A small network was trained on made-up records. Each row is its average activation on records with the value named, seen along a few directions.
Related values have similar rows: they may be neighbours, one step apart, or belong to one group.
Strong random noise was added to every row along 2 fixed directions; ignore it. To show where, here is one row again and again, with new noise each time:
[ 269  337 -490  -18 -222  -52   41  100   33 -557 -130 -277 -126    3]
[ -45  232   89 -184 -120    1  206  203  -80 -200   -7   -3   82   44]
[-105  181  202 -193 -135   53  194  236  -83 -139   -6   49   75   89]
[ -49  182  100 -151 -174   67  140  226  -52 -207  -40   -1   11  102]


Vazo, 22 values:
j1: [-181 -123  212  -45  354 -279   99 -222 -227  463   -8   85  454 -156]
j9: [ 115   18   59  268   82   76 -409   15  171 -326 -174  232 -177  215]
j12: [ 252 -136 -426  287 -522  289 -277 -323  305  144 -128 -187 -267  125]
j3: [ 262  144 -168  -26  176 -145  -81  -73 -163 -103 -180  125  442   63]
j14: [-165  -24  201 -303  238 -462  710 -213 -305  627  176  106  740 -481]
j21: [  42 -362 -176   33  118 -147  129 -253 -140  -57  251  -46 -168  -49]
j17: [-169  171  -74  145  351 -136 -168  -38  221  -72   -9 -327 -303 -219]
j2: [-171  -81  174  109 -420  631 -172   29  389  346 -267   11 -242  279]
j11: [  58 -109  -70  -33  -50 -256 -120 -383 -205  231 -156 -185  248 -120]
j4: [-437  173  410   25  411 -183  147   -9   86  268   24   15  199 -403]
j5: [ 179  248 -425  -96    0   19   38   88  -53 -377  -79  -33 -159   19]
j8: [ 442 -192 -235   67 -189  -40   33 -169   70  -83  277 -263 -114 -202]
j7: [ 255 -218 -583   21 -198 -375    6 -271 -167 -116  117 -271  -95  -92]
j10: [-306  -26   78 -160 -374  460  -63  254  198  224 -156  -63 -249  161]
j13: [ 267 -513 -145  189 -171  135 -118  -67   38  -25  158  -29 -563   32]
j22: [ 157  577 -614  141  545 -583    5 -221  115 -652  191 -183  123 -348]
j20: [ 117 -214  235  274  -37  239 -475   63  -82  -61 -377  245  112  319]
j16: [ 417   37 -466  -39    9 -246  272 -433   10   35  268 -228  171 -512]
j6: [-204   -5  343 -142 -190  291   90  463 -102   30   39  123   19  274]
j18: [ -81  134   45   65  294   37 -323   15    6  -81  -19  205  -80  170]
j15: [-211  -95  238 -163 -179  347  119  535  -43  116   94  255 -131  369]
j19: [-260    6  640   27  473  -70    8  218  109  106   97  258  -11   34]
The values of Vazo form a ring.
Q: Name the neighbours of j12, in listed order.
A: j2, j16
Q: Name the neighbours of j7, in listed order.
A: j14, j21
Q: Name the neighbours of j3, in listed order.
A: j5, j20
Q: Name the neighbours of j19, in listed order.
A: j17, j22

Tesim, 9 values:
y2: [ -14  386  -62   19  404 -171 -115  179    5 -298 -108  -66   37  -86]
y7: [ 100   16   47  -43  437 -561  200 -479 -215  313  166   13  558 -452]
y9: [-251 -291  550  179  159   60 -384  -71   79  257  -68  284 -134  171]
y3: [-308  487  495 -372  921 -744  589 -162 -311  110  303  248  607 -525]
y5: [ 193  -49 -442   82 -110 -130  236 -449  101  349   79 -125  347 -341]
y6: [-151  174  294 -479 -105  -31  695  115 -244  363  348  130  570 -150]
y1: [-273   -9  230   20 -177  380 -305  523   52 -234 -179  146 -452  480]
y4: [-176   84  262 -200 -214  389  141  468    5  -83   71  155  -71  294]
y8: [ 118 -706   -6  142 -680  479 -184  -21   50  166  -78 -118 -438  303]
The values of Tesim form a ring.
Q: Name the neighbours of y1, in listed order.
A: y2, y4
Q: Name the neighbours of y5, in listed order.
A: y7, y8

Vokuv, 9 values:
d8: [ 424  474 -691  226   12    8 -324  158  256 -739  -62 -193 -345   81]
d7: [ 176 -119 -294  118  -15 -172  -60 -138 -136   -3  -94 -114  -66  -79]
d3: [-216 -443  522   68   89   86  -35 -149   -4  460   14  174   31  -20]
d5: [-459  147  504 -206  402    6  147  329 -159   32   49  373  263  124]
d2: [ -27  -70   56   61 -181  244 -174  145   77  -57  -53  121 -161  262]
d6: [-356  -19  638 -168   15  276   13  245  -45  160 -134  323   89  297]
d4: [ 249  -53 -211  -25 -328  -25   39 -165   35   83  127 -250   24 -112]
d9: [-134 -187  298   45  147 -174   -8 -243   15  380  116   48   91 -196]
d1: [-367 -223  510 -311 -195  207  425  159 -143  431  137  133  161   36]
The values of Vokuv form a line.
Q: Name the neighbours of d8, in listed order.
A: d5
Q: Name the neighbours of d7, in listed order.
A: d3, d4
